Each row has a name. Each piece below is followed by the name of the row it came from, unless a question asks for something else. Each question is about the rows just above it. Places in a row count from 0.

z_871: [ 76  93 152 117 185 127 130 108 118 167  99 138 106 100 140 177 192 155
 110  98  80 143 132 100 119 158 156 115 132 104 188 106 156]
z_880: [106  98 114 108 139 130 125 138 146 127 138 159  85 151 177  89 111 197
 128 138 111 108 157  56 147  59 153 126 141 111 165 137  65]
z_400: [180 159 101 139  76 123 118 152 137  86 159 119 151 162 116  77  58  99
 141 169 172 111 124 151 138  95  99 133 126 149  75 145  92]
z_419: [ 87  88 127 106 162 130 127 128 139 144 123 159  83 135 176 114 141 198
 122 123  94 117 156  56 141 142 161 122 141 103 184 129  88]
z_798: [131 147 153 148 141 122 131 109 101 145 106  96 169  92  75 195 175  57
 118 107 124 156  93 197 103 138 112 121 115 135 113 106 212]
z_535: [116  77  57  99 141 169 172 111 124 138 115 105 156 101  92 170 157  81
 125 109 132 148 105 181 111 134 116 129 119 138 108 118 186]
z_219: [161 164 136 150 104 127 131 123 114 120 127  96 172 113  79 154 128  56
 132 126 154 143  99 202 113 118  99 133 117 149  80 125 180]
z_308: [ 99 114 149 129 166 125 127 112 112 156 104 124 130 101 117 179 180 119
 114 107  98 144 118 135 115 148 139 116 126 116 159 107 171]
z_20: [ 78  93 146 115 180 127 128 113 121 164 104 143 101 109 149 164 179 163
 112 106  80 136 137  90 125 156 158 115 134 103 189 110 140]
z_230: [ 68  81 141 103 177 135 135 116 136 162 109 160  77 116 176 140 173 206
 119  99  80 127 155  57 134 158 170 125 139 100 197 123 112]
Where in the named rows is [58]? | z_400, 16
Which row holds [ 86 159 119 151 162 116  77  58  99 141]? | z_400
Which row holds [116  77  58  99 141 169 172 111 124]? | z_400
The row with [118 152 137  86 159 119 151 162 116] is | z_400
asked: [175  57 118 107 124 156  93 197 103 138 112 121] | z_798

z_478: [154 160 169 184]
z_148: [178  81 206 126]
z_688: [ 63  85  92 170]
[85] is at row and place | z_688, 1
Row and place of [206] in the named rows: | z_148, 2
Row and place of [169] in the named rows: | z_478, 2
[154] is at row and place | z_478, 0

z_152: [122  93  98  98 147 150 150 110 158 152 102 155 118  91 136  95  97 142
 152 116 129 115 143]
z_727: [ 57  53  95  97 147 150 150 110 158 152 102 155 118  91 136  95  97 142
 164 116 155 115 143]
z_612: [ 83 159 140 140  54  54  54 108  69 114 128  58 194 208  62 154 146  57
  55  95  97 199 141]
z_112: [ 83 159 140 140  54  54  54 108  69 114 128  58 194 208  62 154 124  57
  55  95  97 199 141]
asked: [ 83 159 140 140  54  54  54 108  69 114 128  58 194 208  62 154 146  57
  55  95  97 199 141] | z_612
Row and place of [146] in the named rows: | z_612, 16
asked: [ 83 159 140 140  54  54  54 108  69 114 128  58 194 208  62 154 124  57
  55  95  97 199 141] | z_112

z_34: [101 115 115 200]
z_476: [115  46 107 173]
z_232: [175 115 115 200]
z_702: [ 96 200 115 115]
z_4: [ 96 145 125  92]
z_439: [175 122 115 200]
Where in the named rows is [173]? | z_476, 3
asked: [101 115 115 200] | z_34
asked: [ 96 200 115 115] | z_702
asked: [175 115 115] | z_232
Where do [101 115 115] appear? | z_34
Where in the named rows is [122]? | z_439, 1

z_119: [153  94 136 170 169  50 107 197 151 141 193 129  54 151 199 122  43 193
  97 175 167 138  65 163  82 121 186 187  51 120 209 126 203  54 148 110
 142 194 124 134 129 115  43  66 190 210 172 191 101  99 185 197  46 180
 217 134 107  73]
z_623: [ 74 210 180 176 152 147 140  87 163  48 209  65 147  48 159 121 148 179
 130  70 144 105 170 161 139 156 209 218  60  85 152  49 187 162 177 171
  92 188  55 177  57 187  80 165 115 106 206 110 135 218 164  62 208 202
 177 110 155 163]
z_660: [206 197 196 184  83 204 209 114 189  62  86 116 102  59  92 157 165 165
 189 204  86 121  85  96  39 150 135 159  53  63 113 127 120  50 175  44
  67 190 179 103 143 124 198 159 214 181 160  60 184 127 201 204  38  83
  39  60 146 211]
z_297: [187 182 170 186  79  79 131 116 157 104  48  51 167  82  90 145 184  71
 105  80 101 137  59 191  85  41 129 165  78 179 128 217  81 116 149 102
  53 216  68 105  99  93 214 116 211 107 189 200  59 103  89 146 180 206
 165  61  98 186]
z_814: [173  67 145 200  60  48 129 163  97 163 100 167 153  80  53  40 171 214
 104 161 215  68  38 211 204  81 212  64 209 138 105  55 167  86  92 217
  45 152  38  44 105 100 132 206  60 164  58  40  91 132 161 121  67 195
 152 139 158  44]
z_252: [128  57  95  69  52  47 102 204 190 151 104 216 110 156 195 175 107 101
 217 153  91 114  53  61 134 208  44 196 148  54  82 187 134  53 201  41
 173 147  92 123 211  71  82  56 207 164  56 151  86  91  38 117 201  93
 182 135  80 183]
z_616: [ 69  94  95  50  92 177 212  76 125  96 191  84 132  63  55  65 174 124
 133 144  59  39  94 216  74 130 119  86  56 203 205  64  59  54 100  75
  78 169  39 196 145 128  88 106 126 197 208 171 187  83  68 124 145 155
 114  86 160 195]
z_508: [187 126 121  87  92 152 164  41 116  58 103 147 107 127  97 163 147  98
  99 126 193 217  86 119 215 123 108  59 183 161 198  61  96 139 201 115
 130  88 197 145 106 128 169  39 208 196 126  57 140  45  96 167  95 196
  70  39 215 127]
z_104: [213  75 187 171 174 127  75  41 160 130 184 188  78 179 166 148  39 155
 168 110 123 142 215  46  43 114  95 177 108  42 210 147 215 209  93 179
 136 145  44  97 160 143  58  73 153 166 125  42 189 119  69 194 114 156
 184  79 165  97]
z_694: [ 40 137  41  78  44  80 129 212  92 218 160  55  42 168 160  86  77  82
 212  50 183  89 108 164 216 179 191  95  84 147  42 215 210 180 103 199
  88 191 143  87 141 206  47 211 124 213  64 161 125  73 214 205  97 191
  84 183 184 208]
The row with [ 42 210 147 215] is | z_104
The row with [153  94 136 170 169  50 107 197 151 141 193 129  54 151 199 122  43 193
  97 175 167 138  65 163  82 121 186 187  51 120 209 126 203  54 148 110
 142 194 124 134 129 115  43  66 190 210 172 191 101  99 185 197  46 180
 217 134 107  73] is | z_119
[ 74 210] is in which row? | z_623
asked: [183  89] | z_694
asked: [ 88 197 145 106 128 169  39 208 196 126] | z_508
asked: [ 74 210 180 176 152 147 140  87 163  48 209  65 147  48 159 121 148 179
 130  70 144 105 170 161 139 156 209 218  60  85 152  49 187 162 177 171
  92 188  55 177  57 187  80 165 115 106 206 110 135 218 164  62 208 202
 177 110 155 163] | z_623
[213  75 187 171 174 127  75  41 160 130 184 188  78 179 166 148  39 155
 168 110 123 142 215  46  43 114  95 177 108  42 210 147 215 209  93 179
 136 145  44  97 160 143  58  73 153 166 125  42 189 119  69 194 114 156
 184  79 165  97] is in which row? | z_104

z_163: [121 131 108 141  93 135 143 104]
z_426: [111 129  88 206 149 101 152 112]
z_860: [123  70 108  93 142 135 163 133]
asked: [108  93 142 135] | z_860
[142] is at row and place | z_860, 4
Where do [129  88 206 149 101 152 112] appear? | z_426

z_314: [ 97 148  86 139 104 102  87 161 105 152 140 182 141 121 113 139 116 129
 160 106 143]
z_372: [ 97 148  86 139 104 102  87 161 105 152 140 182 209 175  76 139  67 189
 160 146 163]
z_234: [125 146 116 131 129 126 145 161 139  91 128 114  91 117 115 120 104 172
 160 114 106]
z_662: [101 105 146  72 130 118 152 161 100  93 102 117 175  76 209 170 132 130
 160 169 132]
asked: [145 161] | z_234
Where in the named rows is [170]? | z_662, 15
asked: [175  76 209] | z_662

z_511: [189 170 154 145]
z_583: [154 188 189 147]
z_897: [190 189 170 144]
asked: [190 189 170] | z_897
Row and place of [190] in the named rows: | z_897, 0
The row with [188 189] is | z_583
[154 188 189 147] is in which row? | z_583
Row and place of [144] in the named rows: | z_897, 3
Row and place of [188] in the named rows: | z_583, 1
[147] is at row and place | z_583, 3

z_708: [124 107 139 111 136 107 130 103 124 137 113  96 128 115 148 145 120 117
  98]
z_762: [120 121 122 129 129 128 129 128 120 121 129 126 129 129 124 123 129 120
 122]
z_425: [ 78  75  93 141 152 137 152 131  78 153 143 112 152 145 113 104 149  74
  82]
z_580: [130 130 130 127 128 128 127 128 130 130 127 128 127 127 129 130 127 130
 130]
z_996: [178 200 138  81  37  93  43 106 178 145  76 147  45  71  93 112  59 191
 196]
[136] is at row and place | z_708, 4
Where in the named rows is [123]? | z_762, 15
asked: [145 120] | z_708
Row and place of [148] in the named rows: | z_708, 14

z_603: [187 109  84 155 102 145 125  92 124 148 116 103 113 115 153]
z_171: [148 116 187 111  84 154 100 145 123  91 120 149 118 130 116]
z_590: [141 189 133 133 145 135 157 145 124 116 125  91 148 130 155]
z_648: [137 116 133 140 146 135 111 141 140 151 148 122 126 123 116]
z_487: [160 203 142 108 111 142 150 114 116 107 143 132 121 133 154]
z_21: [151 126 188 112  85 156 100 152 131  95 124 147 115 128 120]
z_712: [158 199 142 108 111 140 145 114 116 108 139 134 122 133 149]
z_739: [153 133 187 109  84 155 102 145 125  91 124 148 116 130 122]
asked: [145 125  91 124 148 116 130] | z_739
asked: [187 109  84 155 102 145 125  91 124 148 116] | z_739
asked: [103 113 115] | z_603
Row and place of [95] in the named rows: | z_21, 9

z_309: [147  91 121 149 134 154  97 124 141 102 123  86 104  97  84 155  71 139
 105 130 139 151 175 126 110 131 164 137 175 152 115 122 138 115 105 103
 158 116 118 118 133 139 157 111 175 137 120  98 173 152  78 169  97 134
 145  99 107 144 132 112]
z_523: [128 155 134 121 141 122 149 123 120 138 129 148 127 138 136 110 145 104
 142 119 100 114  90 129 137 132 107 148 108 104 125 128 146 118 132 136
 114 150 120 139 142 128 100 121 107 138 139 156 104 116 147 107 127 109
 117 137 126 106 125 137]
z_883: [146 118 134 117 169 107  87 102 151  98 136 132 156 165 103 132 111 137
 126 129 119 114 179 115  90 123 148 165 142 117  96 147 134 117 134 119
 111 124 167 112 135 149 123  99 149 111 136 150 122 111 164 140 118 138
 130 121 141  95 105 145]
z_704: [141 155 142 111 162 109 119 130 135 123 140 154 146 161 121 123 133 121
 138 128  91 108 124 112 115 126 110 141 107 105 109 141 137 116 131 125
  90 140 150 124 140 139  97 117 104 131 135 168  99 108 172  99 128 135
 128 141 141  89 104 148]
z_333: [128 111 123 147 126 137 130 120 131 104 106 125 128 128 125 125 119 125
 117 113 164 139 146 128 142 128 136 114 132 158 120 123 134 127 111 136
 153 120 117 136 123 138 137 127 149 133 135 105 132 135  85 141 117 134
 119 116  96 146 150 111]
z_126: [156  99 109 148 150 129  67 105 164  78 127 107 153 157  92 143 101 134
 119 142 162 140 198 115 102 119 162 147 154 150  99 146 112 132 101 115
 132  97 142 108 115 168 160 113 172 104 129 110 136 145 124 146 118 166
 137 109 127 128 128 124]
z_212: [163 101 126 141 157 118  67 107 161  91 133 129 153 178 107 146  94 129
 103 144 158 134 198 104 108 110 161 149 130 148  96 144 114 125 122 120
 124  99 142 101 119 168 151 112 155 104 130 117 127 139 133 130 125 158
 125 111 122 109 116 134]
z_947: [138 142 120 117 145  98 110 118 125 124 144 166 158 172 136 116 140 112
 128 139 117 116 116 110 147 117 116 125  84 132 120 142 117 124 135 148
 109 123 135 125 131 141 128 142  93 122 124 154 102 124 154  97 140 130
 105 133 152  88 127 125]
Where in the named rows is [179]? | z_883, 22
[88] is at row and place | z_947, 57

z_524: [174 148 193 160 140]
z_892: [196 135 141  83 131]
z_233: [173 123 109 209 110]
z_639: [134 109 211 126 138]
z_843: [112 135 104 209 110]
Row and place of [174] in the named rows: | z_524, 0
Row and place of [140] in the named rows: | z_524, 4
Where in the named rows is [134]? | z_639, 0
Row and place of [138] in the named rows: | z_639, 4
asked: [112 135 104 209 110] | z_843
Where in the named rows is [141]? | z_892, 2
The row with [193 160 140] is | z_524

z_631: [149 156 112  96 126 105 104 193 143  86]
z_785: [166 134  96 112 126  87 139 134 154 138]
z_64: [133 143 138 138 141 125 130 145 129 142]
z_179: [106  91 145 109  97 137 135  71 134 107]
z_460: [126 106 104 109  97 137 135  71 134 170]
[142] is at row and place | z_64, 9
[156 112  96 126 105 104 193 143] is in which row? | z_631
[107] is at row and place | z_179, 9
asked: [ 96 112 126] | z_785
Which row holds [126 105 104]? | z_631
Where in the named rows is [86]? | z_631, 9
Where in the named rows is [133]? | z_64, 0

z_133: [155 151 149 186 104 129 142 131 121  64 172 132  73  80]
z_988: [161 151 106 121 128 157 154 193  74  87 100 131 101 195]
z_591: [161 151 106 121 128 157 125 193  74 169 100 131 101 195]
z_671: [155 110 149 186 104 129 142 131 121  64 172 132  73  80]
asked: [155 110 149 186 104 129 142 131 121  64 172 132  73  80] | z_671
asked: [155 151 149 186 104 129 142 131 121  64 172 132  73  80] | z_133

z_329: [119 129 198 151]
z_835: [139 126  76 105]
z_409: [124 124 151 145]
z_36: [131 148  50  89]
z_370: [128 131 144 134]
z_6: [121 124 129 140]
z_720: [139 126  76 126]
z_828: [119 140 155 145]
z_593: [122 132 138 131]
z_771: [149 121  84 104]
z_258: [149 109 113 154]
Where in the named rows is [104]? | z_771, 3
Row and place of [155] in the named rows: | z_828, 2

z_885: [201 166 204 212 210 212]
z_27: [213 213 204 212 150 196]
z_352: [132 160 202 212 212 213]
Where in the named rows is [196]? | z_27, 5
Where do [212 213] appear? | z_352
[201 166 204 212 210 212] is in which row? | z_885
Where do [166 204 212 210] appear? | z_885
asked: [166 204 212 210 212] | z_885
Which row holds [166 204]? | z_885
Where in the named rows is [202]? | z_352, 2

